Each row below holds a small network's activations on one input, seen along a few directions.
Each table varies a few parts of the input and shows all the possible inputs, shuffled.
Descriptions start from the smaller parts, as in this example, which fits no table here: values(3) and (point or ring(9) or (line(4) and ring(8))).
Shared parts are said once, and a part with two or three values counts as separate values.
(in the rows, 128 means zero)

Other details of the inputs vary at random and push rows far along two fixed directions, the same in every table; ignore that.

Table:
x1: [118 132 138 115 121 130 135 115 121 141 132 128 147 119 113]
x2: [100 141  82 143 146 132 110 122 137 130 138 121 128 121 139]
x3: [113 120 143 121 129 126 139 126 131 134 126 122 149 116 117]
x4: [116 123 142 119 134 128 137 129 131 128 124 124 153 115 118]
x5: [121 125 153 117 137 121 129 120 117 115 133 129 136 119 123]
x6: [125 130 108 134 123 127 114 120 129 123 142 127 107 128 150]
x7: [120 135 151 110 131 122 123 122 116 122 136 133 135 120 123]
x8: [140 122 137 122 113 121 117 121 134 133 124 124 116 143 133]
x9: [112 126 158 130 134 123 123 127 122 117 122 133 139 125 121]
x10: [ 98 131  79 140 137 131 113 111 134 137 138 122 123 122 136]
x11: [146 126 148 132 115 134 139 138 142 130 112 122 147 137 127]
x12: [ 95 121 125 130 145 122 116 121 122 112 136 131 128 111 132]
x13: [116 136 153 117 137 118 115 125 123 126 128 128 135 129 118]
x14: [ 92 114 125 135 136 123 116 113 119 120 135 131 124 113 127]
x15: [195 121 121 134  98 140 141 141 157 128 118 111 120 152 158]
x16: [123 123 136 123 127 114 141 128 116 134 128 145 131 118  99]
x17: [130 128  72 156 142 147 120 136 136 126 131 140  94 141 152]
x18: [122 139 139 111 130 130 135 124 124 133 133 127 151 117 118]
x19: [136 122 140 111 140 134 140 137 124 134 124 141 126 132 115]
x20: [131 134 130 119 119 131 135 124 131 139 133 123 138 124 128]
x21: [118 136 138 110 136 123 129 125 131 137 126 123 151 124 115]
x22: [121 129 156 125 137 123 126 123 117 116 132 129 137 121 120]
x23: [216 117 131 133  99 146 141 160 158 138 108 127  95 173 153]
x24: [131 131  69 161 133 143 120 126 143 120 139 117 114 127 161]
x25: [130 127 151 116 115 124 124 116 119 130 131 131 126 129 123]
x26: [113 123  68 148 130 135 118 131 118 129 130 126  95 123 140]
x27: [125 115 155 122 123 120 128 127 129 123 126 126 129 126 127]
x28: [131 140 145 128 124 128 120 125 122 121 129 133 128 133 132]
x29: [137 134 140 131 128 119 140 140 122 128 122 146 133 129 109]
x30: [135 132  65 162 134 128 120 140 137 119 139 139  97 127 149]
x31: [190 125 137 120  91 130 137 141 161 146 112 109 123 161 146]
x32: [109 117  83 151 128 136 121 119 139 129 134 121 121 120 144]
x33: [101 132  95 156 146 132 110 115 121 107 141 131 114 121 148]
x34: [119 126 141 120 131 128 143 119 124 133 131 122 148 117 116]
x35: [152 142 145 124 112 136 137 133 134 136 120 125 145 139 127]
x36: [118 122 154 119 132 120 131 117 117 121 134 128 132 121 121]
x37: [121 143 142 119 131 132 132 126 124 134 132 127 152 119 116]
x38: [116 132 150 109 136 116 118 123 124 125 129 128 135 127 120]
x39: [119 117 140 114 139 133 139 125 116 141 125 143 125 128 104]
x40: [120 139 154 118 132 124 120 124 116 123 135 133 136 122 121]
x41: [103 131  78 137 145 132 119 137 114 121 133 127 108 115 134]
x42: [143 124 132 135 120 135 133 138 145 129 120 119 139 131 134]
x43: [132 132 130 125 129 130 132 147 115 129 119 126 124 128 116]
x44: [117 127 138 114 130 123 138 138 108 134 121 127 128 120 106]
x45: [132 119 131 118 137 133 140 134 126 139 126 138 117 133 119]
x46: [123 126 137 121 132 112 143 133 118 133 132 143 132 118 104]
x47: [115 142 141 121 135 127 128 125 129 137 121 126 153 130 113]
x48: [140 126 138 120 118 119 119 126 137 131 126 122 116 142 137]
x49: [144 133 127 132 120 133 133 149 120 128 112 127 119 140 124]
x50: [221 119 124 134  87 125 145 161 157 130 112 130 101 163 151]
x51: [114 138 153 121 135 119 116 123 122 125 123 131 137 134 118]
x52: [103 136  85 155 145 139 122 118 128 119 138 125 131 118 142]
x53: [152 119 144 124 110 132 144 123 134 136 122 119 139 134 123]
x54: [118 118 153 122 128 122 129 112 114 123 132 130 132 122 117]
x55: [111 123  89 158 139 132 104 127 136 109 138 126 105 123 158]
Description of these inputs: line(5) and (values(3) or (values(2) and line(4))).
Changing only the line(5) part turns x39 into x45. The same change can be made to x32. Which row results? -> x3
Changing only the line(5) part turns x41 into x49. The same change can be made to x7. Which row results? -> x28
Change only the values(3) part in x45. List by row number the other rows that result. -> x44, x46
Which other rows agree with x37 in the line(5) part? List them by row number. -> x2, x13, x22, x23, x24, x30, x40, x42, x43, x55

Table:
x56: [148 128 179  99 101 109 154 137 108 135 123 134 141 129  87]
x57: [145 112 211 102 124 112 129 101 119 112 120 118 145 144 118]
x58: [ 63 140  79 126 157 128 110 113 111 141 139 131 122 105 114]
x59: [123 114 136 121  98 133 104 111 138 124 127 116 129 126 155]
x60: [128 121  97 145 120 123 130 132 111 123 138 133 113 117 124]
x61: [143 141 120 130 122 113 121 143 133 112 124 125 131 127 135]
x62: [130 115 122 142 125 126 139 148 127 125 108 130 119 135 130]
x63: [120 130 203  72 146 126 149 127 116 160 112 131 175 126  69]
x64: [131 147 147 135 120 135 123 138 118 119 122 113 132 130 132]
x65: [177 114 100 144 124 147 115 154 153 127 118 128  83 167 162]
x66: [ 98 119 118 143 140 123 136 134 112 119 118 136 125 105 112]
x67: [132 119  93 139 128 137 141 119 127 134 148 133 129 115 129]
x68: [117 120 138 116 136 133 127 141 126 143 115 120 140 133 107]
x69: [ 63 134  79 129 167 130 104 120 111 141 136 128 127 108 115]
x70: [147 148 188 111 114 106 131 138 128 125 108 135 162 135  96]
x71: [ 70 134  91 129 182 132 101 119 106 127 143 146 110 113 120]
x72: [121 137 126 113 126 122 122 133 119 140 118 128 113 133 111]
x73: [177 108 101 157 119 141 136 153 149 120 114 137  88 159 170]
x74: [143 144 195 110 112 134 141 137 118 134 114 111 166 131 109]
x75: [135 129 118 122 129 127 116 143 126 139 113 122 110 142 122]
x76: [150 112 195 112 129 124 159 141 116 125 108 148 141 126  98]
x77: [128 127 120 122 112 120 141 126 118 137 138 130 132 121 113]
x78: [181 128  97 134 113 140 117 141 148 134 122 133  74 164 161]
x79: [173 144  99 166  95 143 113 138 158 130 119 113 117 162 170]
x80: [167 110  89 151 105 145 132 157 161 131 108 113 102 162 159]
x81: [ 58 153 106 148 178 141 105 112  98 105 156 137 128  99 134]
x82: [141 126 124 117 116 130 150 120 130 140 143 133 135 126 118]
x83: [127 117  97 149 126 133 138 130 126 127 129 127 121 108 122]
x84: [ 51 124 106 132 137 125  86  96 110 107 145 129 123  95 142]
x85: [167 113  93 152 106 140 128 162 155 122 105 117  90 164 156]
x86: [179 128  85 131 107 148 128 133 163 149 121 118  94 159 160]
x87: [131 116 207 108 107  97 127 126 135 131 124 116 140 129 112]
x88: [ 74 141  88 130 162 120 120 109  98 123 159 154 109 105 124]
x89: [ 68 153  85 148 157 117 103 112 123 119 142 138 151 101 122]
x90: [143 146 119 135 127 129 125 123 154 128 129 133 149 134 135]
x91: [141 127 209  85 122 111 159 129  99 133 132 153 152 125  76]
x92: [130 117  97 145 135 142 145 121 136 129 136 131 125 109 125]
x93: [178 140 100 154 106 160 127 136 159 127 129 104 114 152 179]
x94: [ 54 121  92 142 173 135 138 108 113 125 142 142 145  82 110]
x95: [137 137 116 119 116 119 125 133 119 141 122 129 105 136 125]
x96: [169 109 112 148  99 128 118 121 183 134 140 105 101 149 183]
x97: [107 116 122 142 121 111 108 115 148 130 144 111 120 120 150]
x98: [ 80 124  89 145 163 126 122 113  94 115 162 156 118  95 118]
x99: [ 72 125  86 153 156 124 126 121 102 114 140 138 118  85 106]
x100: [135 113 134 129 124 128 122  90 144 119 132 101 136 139 151]
x101: [178 142 105 154 117 128 110 138 157 112 127 141 107 156 165]
x102: [ 79 123  93 151 170 131 126 115 103 110 150 153 114  89 113]
x103: [113 117 120 141 125 115 104  99 125 105 129 102 117 133 148]
x104: [180 133  93 145 101 141 125 151 151 119 125 100 111 142 178]
x105: [ 67 141  77 130 147 118 123 109 103 136 152 136 126  99 119]
x106: [ 64 126  78 144 153 124 124 111  95 127 157 138 137  85 109]
x107: [171 116  93 146 109 140 115 159 152 131 108 113  88 164 155]
x108: [138 113 183 111 119 123 161 147 122 142  99 129 160 133  99]
x109: [144 149 191 116 119 135 142 123 135 141 118 128 175 141 106]
x110: [ 70 142  78 123 162 131 122 101 114 144 152 138 126 102 121]
x111: [140 150 195 121 112 121 130 136 119 130 109 127 160 142 101]
x112: [ 60 148 107 129 184 114 109 115 103 101 156 152 144  89 117]
x113: [135 114 200  88 101 133 129 105 137 134 122 123 162 127 125]
x114: [142 140 183  97 120 108 143 140 125 129 116 125 176 121  99]
x115: [173 110 101 150 121 146 129 157 156 118 115 132  85 168 163]
x116: [134 113 118 137 133 141 151 135 142 136 117 130 134 133 136]
x117: [152 134 191  87 125 117 144 131 109 145 120 147 131 139  98]
x118: [110 143 164 109 137 119 133 138 103 114 127 119 153 106 109]
x119: [154 137 198  98 131 125 143 143 113 115 125 130 150 126 117]
x120: [125 140 104 131 140 142 131 127 135 119 143 114 138 114 151]
x121: [145 134 177  88 110 116 146 131 115 158 113 128 146 134  95]
x122: [183 129  83 134  97 138 141 129 155 144 134 123  99 153 164]
x123: [125 115 238  93 128  98 133 118 126 129 133 134 151 124 100]
x124: [129 114 148 121 113 134 101 110 132 111 135 135 113 131 159]
x125: [145 136 179  93 105 107 151 135 107 142 117 133 138 133  92]
x126: [139 148 139 148 131 136 114 128 131 118 130 139 127 146 141]
x127: [ 62 126  83 132 176 144 115 117 125 135 143 130 134 109 117]
x128: [144 112 183 113 113 122 162 142 122 138 100 130 158 121  94]
x129: [170 111  88 147 114 154 139 149 171 133 115 118 105 162 162]
x130: [171 108 106 150  94 128 110 109 156 116 120  89 106 160 180]
x131: [133 141 124 119 137 125 134 127 142 123 136 128 155 119 130]
Changing only one part turns x68 into x65. The same change can be made to x77. Which row results? -> x91
Describe the family of inputs behind these rows. -> line(4) and (values(3) or ring(5) or ring(11))
Change only the values(3) part in x57. List by row number the other rows that result. -> x123, x124
Change only the values(3) part in x84. List by row number the other rows that result. -> x87, x103
Change only the ring(5) part in x70. List by row number the other rows that result. -> x61, x64, x111, x118

Table:
x132: [ 62 125 125 133 166 115 120 100  92  88 150 146 140  82 117]
x133: [ 63 154 103 120 144 119 110  98 107 133 160 136 162  92 122]
x134: [150 118 169  91 130 135 151 135 108 142 126 150 114 140 102]
x135: [154 103  66 172 108 156 113 135 175 114 128 105 104 145 189]
x136: [162 161 150 136 148 138 156 184 117 122 103 154 150 140  96]
x137: [146 108 181 128 126 119 143 140 122 109 126 122 134 129 131]
x138: [160 114 149 110  90 120 156 149 130 156  99 111 134 134 103]
x139: [136 106  51 160 112 123 130 129 158 138 133 127  98 135 146]
x140: [149 114 162 111 105 110 143 154 109 137 103 129 114 134  97]
x141: [ 52 120 115 121 186 112 125 104  96 130 154 170 123  89  91]
x142: [154 116  47 139 121 160 136 126 149 147 141 127  83 144 165]
x143: [ 47 162 123 111 174 111  91 108  98 117 160 145 136  88 106]
x144: [146 120  64 167 112 156 102 128 174 133 120 100  97 161 185]
x145: [163 105 160 120 104 102 146 145 133 132 110 146 113 147 104]
x146: [ 44 125 118 136 167 136 115 105 125 127 128 123 154  94 125]
x147: [134 132  80 154 135 135  84 126 141 118 123 119  87 158 170]
x148: [149 146 179 103 106 110 121 129 112 127 132 143 143 134 122]
x149: [155 161  42 177 146 161 143 172 150 128 118 134 130 135 145]
x150: [137 120 154  90 115 137 157 137 108 157 112 118 142 125  91]
x151: [145 106 189 122 118 130 129 142 133 109 114 130 137 139 123]
x152: [146 109  55 151 129 137 132 120 158 148 142 136  94 132 155]
x153: [168 117 162 100 107 132 146 154 104 140 107 129 105 145 107]
x154: [135 145  78 143 134 124  92 128 145 116 134 119  84 157 174]
x155: [ 65 152 100 117 162 121 108 103 126 135 143 116 146 117 124]
x156: [155 145 168 116  92 122 149 116 133 138 133 120 157 130 122]
x157: [151 150  59 143 112 139  99 127 166 134 145 109 102 135 179]
x158: [145 131 167 105 119 130 123 122 140 147 105 107 156 154 117]
x159: [ 24 134 138 129 184 125  96 105  96 116 138 139 140 104 100]
x160: [ 73 141 108 142 152 124 125  89 104 117 161 127 158  79 112]
x161: [159 133 184 124 113 116 137 121 110 112 133 133 140 122 113]
x162: [171 114 166 115  98 128 155 121 141 117 117 116 157 126 131]
x163: [157 145 181 118 100 113 138 123 118 121 132 136 133 135 122]
x164: [150 107 175 123 116 127 156 133 139 128 123 105 159 125 128]
x165: [146 114 184 124 119 131 126 140 138 120  99 127 125 147 138]
Describe the family of inputs behind these rows. -> values(2) and (point or ring(5) or ring(11))
Changing only the values(2) part turns x159 into x144. The same change can be made to x163. Which row results? -> x156
A walk changes only the ring(5) part. It starts at x145 and steps to x141. List the rest of the walk in order. -> x134, x153, x140
Change only the ring(5) part in x138. List by row number the other rows that result. -> x139, x142, x150, x152
